Each row below holds a small network's activations on one input, seen along a few directions.
Each table varies a few parts of the input and shows all the possible inputs, shuffled.
Descriptions start from the smaller parts, as in this example, which fits no table here: values(3) and (point or line(9) or (line(4) and ring(5))).
Shared parts are said once, and a part with two or three values counts as separate values.
In the rows, zero is written as 128.

Other details of the inputs vary at random and push rows far along two fixed directions, the same in every table; ignore that.

Table:
R1: [153  87 121 106 136 174 120  96 114 107 126 129]
R2: [179 105  84 100 130 152  72  93 130 144  82 171]
R3: [113 172 136 127 117 112 160 136 126 124 102 163]
R4: [184  91  81  95 151 146  55 115 110 147  84 178]
R5: [178 149 160 100 143 124 162 146 128 115 179   8]
R6: [ 62 147 142 203  92 102 186 169 122  97 190  93]
R7: [210 151 136 145 120  80 152 136 146 154 175  49]
R8: [134 118 148 155 144 147 125 100 143 136 151  63]
R9: [154 122  85  97 213 150  84 118 132  99  88 150]
R10: [151 114 133 139 125  93 105 111 130 131  99 124]
R11: [ 68 163 182 143 113 152 181 136 121 117 151  79]
R12: [159 106 113 113 110 132 109 119 103 146  99 146]
R13: [134 119 123 136 150 100 105  92 141 140 118 174]
R14: [101 173 154 116  89 107 154 141 132 108 113 138]
R15: [ 98 131 144 153  98 109 119 102 145 102  93 190]
R16: [189 135 116  98 120 117 137 130 114 168 180 102]
R17: [115 145 106 116 167 132 145 138 138 153 146  54]
R18: [145 109 117 154 177 127 108 120 137  94 139 133]
R19: [ 91 122 152 161 113 105 109 127 121 107 103 198]
R20: [ 47 160 170 136  96 113 151 160  96  92  91 204]
R21: [ 72 145 122 168  67 142 202 183  93 110 199 106]
R22: [188 128 113  97 117 117 112 136 113 156 179 103]
R23: [164 130  99 118 126 144 169 151 130 173 202  14]
R24: [122  83 145 138 127 128  97 143 183 154  90 139]
R25: [ 71 143 147 159  57 135 186 122 104 112 122 225]
R26: [164  80 111 120 186 153  62  61 146  97  86 137]
R27: [ 68 156 149 114 118 109 129 133 110 106 116 193]
R28: [ 89 130 161 145  79 175 188 127 108 125 173  92]
R29: [167  91 132 102 103 151 119 166 162 178 131  90]
R30: [164 101  94 118 183 110  31  78 144 141  91 182]
R31: [146 156  81 123 164 130 121 164 128 133 148  58]
R32: [126  85  71 143 201 141  68  76 158 156 104 124]
R33: [168 136 157  91 124 115 139 195 172 177 147  27]
R34: [ 86 108 119 144 124 166 149 127 101  79 129 201]
R35: [ 47 168 156 125 113 111 163 124 114 110 104 220]
R36: [102 147 147 115 117 105 135 139 110 119  77 152]
Each input here is: values(3) and (point or ring(5) or ring(6)).
Q: Changing only the values(3) part turns R3 into R25. The same change can be made to R35. Which row results?
A: R16
Q: List by row number the other rows that have the values(3) part in common with R18.
A: R6, R7, R8, R10, R13, R15, R19, R24, R26, R30, R32
Q: Change only the values(3) part in R26. List by row number the other rows that result.
A: R1, R5
Q: Change only the ring(5) part in R28. List by row number the other rows that result.
A: R1, R21, R23, R34
Q: A walk changes only the ring(5) part. It starts at R9 and steps to R31. List the rest of the walk in order.
A: R17, R11, R5
